These are the activations of a small neural network, seen along a few directions. Each row is one input.
Each table varies a few parts of the input and shows all the possible inputs, shuffled.
A made-up example of a description, with smaller parts first: values(3) and (point or line(11) or (ring(5) and line(6))).
Shared parts are said once, and a part with two or three values counts as separate values.
(in the rows, 128 means zero)

Other details of the inputs shift rows strongly along two fixed directions, in all tables alike. That doesn't count.

Rows:
r1: [ 88  75 140 158 141 111 100 150 128 117 140 127 149 125]
r2: [123 187 116 170  86 126 131 122 127 128 122  98 108  77]
r3: [ 96 188 122 166  93 134 152 135 129 140 128 109 114  78]
r4: [129 181 116 170  82 123 132 139 129 133 109 100 114  74]
r5: [164 135 128 109 127 136 138 107 132 124 130 131 126 141]
r6: [132 117 123  98 148 134 141 132 121 137 134 146 132 139]
r7: [124 184 110 170  85 122 142 129 134 120 122  93 112  81]
r8: [126 144 120 106 137 144 140 111 131 133 126 147 127 145]
r9: [ 66  43 161 174 148 104  78 143 126 105 154 125 150 132]
r10: [132 147 125 101 146 142 136 123 137 138 135 138 120 142]
r11: [196  89 124  53 166 138 135 105 128 126 131 160 138 185]
r12: [ 28   7 182 229 126  78  53 185 116  98 148 112 144 124]
r13: [163 132 120 105 130 127 134 118 127 130 115 130 126 133]
r14: [152  83 121  49 187 144 129 104 124 128 137 177 140 198]
r15: [158 162 108 123 116 134 147 114 134 124 131 120 119 121]
r16: [ 99 189 108 169  96 132 146 137 138 138 125 104 128  80]
r17: [155 164 121 119 115 133 141 107 128 132 117 118 118 118]
r18: [162 113 120 108 138 127 132 121 130 118 134 134 130 145]
r19: [147  69 148  60 190 138 113 119 129 129 144 165 137 194]
r20: [128 179 118 170  79 121 142 139 136 125 109  96 117  79]
r21: [114  71 155 162 130 105  92 138 122 106 128 116 134 125]
r22: [164 134 124 104 129 134 128 115 121 133 118 131 125 132]
r23: [133 139 112 103 134 134 142 130 122 146 127 139 128 149]
r24: [ 73  38 161 172 145 101  80 160 127 110 141 128 156 130]
r25: [127 181 110 170  83 120 143 138 134 122 115  95 116  80]
r26: [133 171 112 114 130 140 147 141 139 142 123 130 120 122]
r27: [165  94 133  45 176 148 145 112 118 145 131 170 140 180]
r28: [123 186 117 171  87 123 137 120 131 125 119  95 109  80]
r29: [124 185 110 171  90 121 138 127 131 124 119  95 110  79]
r30: [129 166 114 118 117 143 151 130 135 141 107 141 128 125]
r31: [155 163 122 118 110 134 144 109 131 128 119 117 120 120]
r32: [157 102 123  48 173 144 136  99 117 146 142 164 133 198]
r33: [156 136 121 104 130 131 135 103 128 122 131 126 122 138]
r34: [109  53 146 159 141 100  79 144 116 101 141 122 133 128]
r35: [139 142 125  99 142 139 138 140 138 142 121 141 126 140]
r36: [ 99 187 129 166  90 135 152 138 129 143 121 110 117  78]
r37: [168 102 133  45 182 149 134 120 132 142 129 166 136 188]
r38: [188  72 135  48 173 135 125 101 122 122 129 157 141 191]
r39: [133 161 119 113 120 140 157 135 127 149 118 135 126 114]
r40: [164 159 121 123 110 137 148 119 135 130 118 121 124 122]
r41: [131 127 123 100 156 136 129 132 135 132 139 141 124 148]
r42: [ 63  44 170 176 142 108  79 147 125 101 140 135 143 140]
r43: [131 138 118 100 142 139 148 123 123 139 137 141 126 133]
r44: [ 97 189 109 170  91 133 148 145 137 133 109 117 121  88]
r45: [132 166 119 118 113 140 150 130 125 154 115 129 126 133]
r46: [131 168 119 117 122 144 148 116 134 146 122 128 136 119]
r47: [158 115 118 104 142 123 127 118 124 122 126 132 128 141]
r48: [ 66  43 170 175 138 101  79 151 116 113 148 125 139 146]
r49: [ 22  11 175 230 132  78  52 176 115  92 161 108 140 125]
r50: [157 117 127 109 137 131 129 106 130 118 140 133 125 147]
r51: [110  75 156 161 130 108  85 131 118 107 138 118 129 123]
r52: [139 137 123 103 138 142 141 123 132 144 121 138 144 137]
r53: [124 186 109 170  88 124 132 129 127 127 122  97 109  76]
r54: [129 167 119 119 117 146 151 126 133 141 107 139 129 127]
Each input here is: ring(6) and (line(4) or values(5)).
Changing only the ring(6) part turns r40 into r11. The same change can be made to r52. Which row results? -> r24
Changing only the ring(6) part turns r27 into r39. The same change can be made to r37. Which row results? -> r35
Change only the values(5) part in r46. List by row number the other rows that result. -> r19, r36, r42, r48

Rows:
r55: [112 215 138 191  68 138 151 157 159 128  87 101 122  41]
r56: [134 186 105 190  73 120 152 127 136 119 119  91 137  76]
r57: [ 40 157 150 205  78 118 127 129 107 139 129 102 120  77]
r58: [172 134 117 107 134 128 126 114 123 127  97 130 125 140]
r59: [184 199  72  57 136 156 186 139 126 172 102 154 125 109]
r60: [ 71 139 148 189  97 135 123 151 134 137 128 118 123 118]
r61: [ 85 113 168 197 111 119 103 163 152 106 113 107 142  80]
r62: [181 201 119  74 137 165 162 104 157 152 109 142 136 132]
r63: [146  12 169  53 179 123 110 121  97 143 117 178 159 201]
r64: [206 209  82  79  90 148 176 102 138 148  87 135 120 112]
r65: [ 94  66 160 165 136 103  72 138 115  92 160 111 115 132]
r66: [160  36 139  60 203 126  89  85 112 109 143 164 133 211]
r67: [177 230  74  92 105 158 202  70 131 133 128 128 117 114]
r68: [ 94 106 148 121 147 141 128 119 122 131 147 163 123 168]
r69: [162  46 142  92 181 112  81 108 116 112 129 150 141 192]
r70: [130  63 162  88 183 144  99 112 144 115 143 152 149 170]
r71: [199 163  93  65 126 141 147  89 135 144 118 144 135 156]
r72: [ 56  54 152 184 139  92  91 197 140 103 129 121 148 126]
r73: [101  50 165  95 166 123 105 106  98 140 144 153 150 184]
r74: [100 136 108 156 131 117 119 165 123 143 137 122 139  96]
r75: [191 183 113  49 127 171 190 122 134 170  91 173 123 166]
r76: [ 71  76 134 149 154 116 104 165 141 117 145 127 140 149]
r77: [ 86 141 156 170 123 135 115 129 151 113 135 115 131  96]
r78: [195  86 136  67 165 124 131 121 124 130 138 138 123 164]
r79: [194 123 124  62 155 134 121 111 120 131 135 141 122 173]
r80: [147  45 148  65 191 122  90  99 107  99 169 159 117 195]
r81: [ 67  69 174 199 112 113  99 177 129 119 122 128 139 128]
r82: [173 233 105 137  84 131 168 126 138 153 123  90 100  82]
r83: [ 63 160 145 191  74 125 128 136 113 153 115  93 129  85]
r84: [137 178 107 186  70 123 159 135 134 114 107  93 136  69]
r85: [160  30 132  56 186 125  94  83 120 107 158 168 146 208]
r86: [ 75 189 136 189  83 143 146 142 135 143 125 117 114 102]
r87: [191 101 114  87 137 132 153 111 125 113 114 146 147 147]
r88: [213 208  90  35 133 167 166  87 125 152 123 132 101 155]
r89: [ 67 114 115 180 129 117 105 166 122 133 147 111 133  87]
r90: [ 40  84 129 187 144 104  93 160 115 112 166 125 130  93]
r91: [ 55  46 156 191 133  92  91 205 140 101 123 124 141 116]
r92: [173  36 155  77 170 115  92 136 111 103 132 152 127 177]
r93: [ 76  68 172 168 119 103  92 143 106 140 128 121 153 135]
r94: [185  22 157  68 183 110 106 132 117 114 144 151 129 180]
r95: [139  99 118  95 146 124 115  85 124 110 152 150 128 159]
r96: [162 134 122 123 118 122 124 126 123 121  91 127 119 122]
r97: [ 83 140 151 192  94 126 122 161 135 140 122 121 131 119]
r98: [158 109 110  92 136 134 118  94 131 125 135 138 133 157]
r99: [210 221  76  68  95 154 180  94 138 152  93 134 124 120]
r100: [ 47  76 148 206 128  92  87 193 143 110 138 110 145 118]
r101: [184 206 102  86 123 146 173  96 133 151 139 114  96 121]
r102: [108 172 129 176  98 115 137 124 129 120 154  91  90  78]
r103: [147 199  91 154  85 141 169 105 136 127 122  98 127  90]
r104: [ 86  59 151 166 151 101  75 113 114  89 145 127 118 139]
r105: [ 98 203  92 182  87 126 151 177 130 151 110 102 124  43]
r106: [229 201  95  35 128 159 171 104 124 149 105 137 108 148]
r107: [140 115  97  60 186 145 137 119 116 148 153 163 136 158]
r108: [ 87 118 130 210  95 108 120 126 128  93 145  94 135  87]
r109: [ 41  86 139 173 146 106 104 161 136 104 155 128 130 130]
r110: [121 191  94  94 137 148 167 132 145 146 128 137 122 139]
r111: [145 208  98 147  97 140 141 105 131 139 102 102 104  99]
r112: [ 87 189 140 169 108 143 138 119 152 118 131 116 118  77]
r113: [127 107 149 104 126 129 135 126 107 155 106 141 147 144]
r114: [116 142 136 178 103 112 120 138 132 124 147  83 104  89]
Describe the family of inputs behind these rows. -> line(6) and (point or line(4) or line(5))
Changing only the line(6) part turns r109 into r72. The same change can be made to r95. Which row results? -> r99
Change only the line(5) part in r58. List by row number the other rows that result. -> r78, r84, r99, r106
Change only the line(5) part in r67. List by row number the other rows that result. -> r80, r95, r102, r104
Change only the line(6) part in r55. List by row number the other rows that result. -> r61, r62, r70, r77, r112

Rows:
r115: [132 119 108 113 140 123 128 134 120 133 126 139 134 136]
r116: [ 89  66 151 171 134  99  91 172 123 116 144 119 129 126]
r117: [135 137 140 107 128 141 144 124 134 148 110 145 142 144]
r118: [115 108 135 139 145 118 115 134 124 120 142 120 117 117]
r119: [ 78  79 163 174 118 104  95 135 114 117 146 113 132 118]
r120: [179 101 133 119 120 118 117 121 126 109 112 119 130 132]
r121: [122 179 124 142 108 137 153 151 149 137 106 120 119  92]
r122: [134 133 129 115 147 133 117 117 136 115 141 127 122 144]
r123: [115 206 123 165  81 140 153 108 133 135 119 105 110  97]
r124: [115  84 128 136 144 120 108 127 117 115 152 129 136 131]
r125: [131 191 112 127  92 143 151 127 118 156 104 126 116 111]
r126: [138 161 104 126 125 137 137 104 137 126 137 128 125 126]
r127: [181  99 113  31 183 152 153 110 134 138 125 174 153 190]
Describe the family of inputs behind these rows. -> point or (values(3) and line(4))
